Each row below holds a small network's activations on one input, seen along a few directions.
Each table varies a few parts of the input and shows all the possible inputs, shuffled.
Descriptions start from the smaller parts, as in this example, which fits no table here: line(6) and (point or ring(9) or (values(2) and ring(5))).
Shared parts are said once, and a part with two or three values counts as separate values.
In the rows, zero is written as 128.

Other details of the inputs shift rows strongly along two fixed directions, in all tables alike. That doesn't count.

Rows:
row 1: [129 129 146 111 102 116 154 108 151 204 140 172  83]
row 2: [143 178 153 160 144 151  78 187 125  59  46  57 212]
row 3: [135 116 103 138 136 119 133 119 115  90 147 111 136]
row 4: [127 101 116 146 128 119 139 121 110  60 141 121 136]
row 5: [149 206 188 145  99 151 101 180 172 170  32 110 166]
row 6: [125 101 121 143 131 119 137 124 109  63 136 122 139]
row 7: [133 116  94 128 149 119 126 113 109 104 157 106 132]
row 8: [142 127  87 140 141 118 131 113 120  97 154 102 133]
row 9: [106  91 106 113 154 133 124 116 100 103 161 133 124]
row 10: [127 107  95 123 153 116 128 109 102 104 166 112 127]
row 11: [108  94 105 117 157 134 123 121  99  99 160 128 128]
row 12: [128 128 153 119  93 118 155 114 153 190 131 175  87]
row 13: [142 145 125 118 104 116 150 104 159 206 144 156  85]
row 14: [131 111 104 135 140 120 131 119 110  90 148 112 136]
row 15: [100  87 125 124 153 134 119 131  96  73 142 130 136]
row 16: [166 223 147 143 113 147  95 167 175 187  54  84 165]
row 17: [139 138 134 123  93 116 158 106 159 196 140 167  83]
row 18: [127 132 151 109 103 119 149 113 151 206 135 168  87]
row 19: [127 102 111 140 134 117 137 118 109  72 147 120 135]
row 20: [152 224 155 126 126 168  75 182 173 205  46  88 170]
row 21: [149 182 148 166 137 150  84 185 132  58  47  57 212]
row 22: [114 102  92 114 161 134 118 116 101 111 167 119 126]
row 23: [102  87 116 115 150 131 127 123  99  93 156 138 125]
row 24: [102 112 166 100 107 131 144 122 145 195 129 192  82]
row 25: [104  87 114 120 153 133 122 126  96  83 154 130 132]
row 26: [131 109 109 144 129 118 140 118 114  76 144 119 135]
row 27: [124 125 158 114  96 118 156 113 151 194 133 179  85]
row 28: [122 126 162 110  99 120 150 117 149 197 128 176  87]
Each input here is: line(4) and (values(2) or line(5)).
The inputs of row 27 and row 7 match in every part but the line(4) part. If row 12 is changed in the same way as row 27 into row 7, which row does it become?
Answer: row 16
A walk changes only the line(4) part. It starts at row 13 and steps to row 3. List the rest of the walk in order.
Answer: row 19, row 6
Change only the values(2) part in row 9. List by row number the other rows that result.
Answer: row 11
A walk changes only the line(5) part. It starts at row 2 and steps to row 5. List the rest of the walk in order.
Answer: row 21, row 6, row 4

Rows:
row 29: [127 111 119  95 139 103 139  95 119 185 170 135  92]
row 30: [145 170 176 132  82 125 141 142 166 191  81 153 116]
row 31: [147 165 155 156 121 133 105 165 136  81  66  85 178]
row 32: [158 168 148 122 104  99 151 102 160 226 133 133 102]
row 33: [140 148  98 156 140 131 122 139 127  90 124  83 155]
row 34: [106 115 148 125 152 129 115 141 106  90 111 124 144]
row 35: [150 159 108 154 129 137 107 150 142  92  95  86 172]
row 36: [123 145 160 122 121 138 113 151 135 160  96 137 136]
row 37: [144 152 165 129  79 123 152 128 159 194 102 163 106]
row 38: [145 150 106 158 134 132 115 140 132  99 116  91 159]
row 39: [113  67 100 113 108 104 181  72 129 143 195 194  53]
row 40: [111  85  88 116 158 131 124 111  95  97 177 128 118]
row 41: [132 163 177 115  97 148 120 148 161 214  85 150 125]
row 42: [108 110 144 125 145 132 114 138 103  94 121 122 146]
row 43: [113 103  97 116 151 136 117 129 106  95 158 123 134]
row 44: [113 102 106 119 151 144 117 125 111  90 155 126 139]
row 45: [117 124  97 120 162 141 118 134 106 105 148 108 136]
row 46: [127 102 119 129 109 117 157  95 140 141 161 172  89]
row 47: [102  74  93 109 151 132 134 101  98  95 183 149 101]
row 48: [139 144 156 149 127 124 118 154 130  76  86 101 160]
The inputs of row 33 and row 45 match in every part but one. If row 31 is changed in the same way as row 33 into row 45, which row does it become?
Answer: row 42
Describe the family of inputs behind these rows.
Answer: values(2) and (point or line(4) or line(5))
Change only the values(2) part in row 46. List by row number the other rows that result.
Answer: row 44
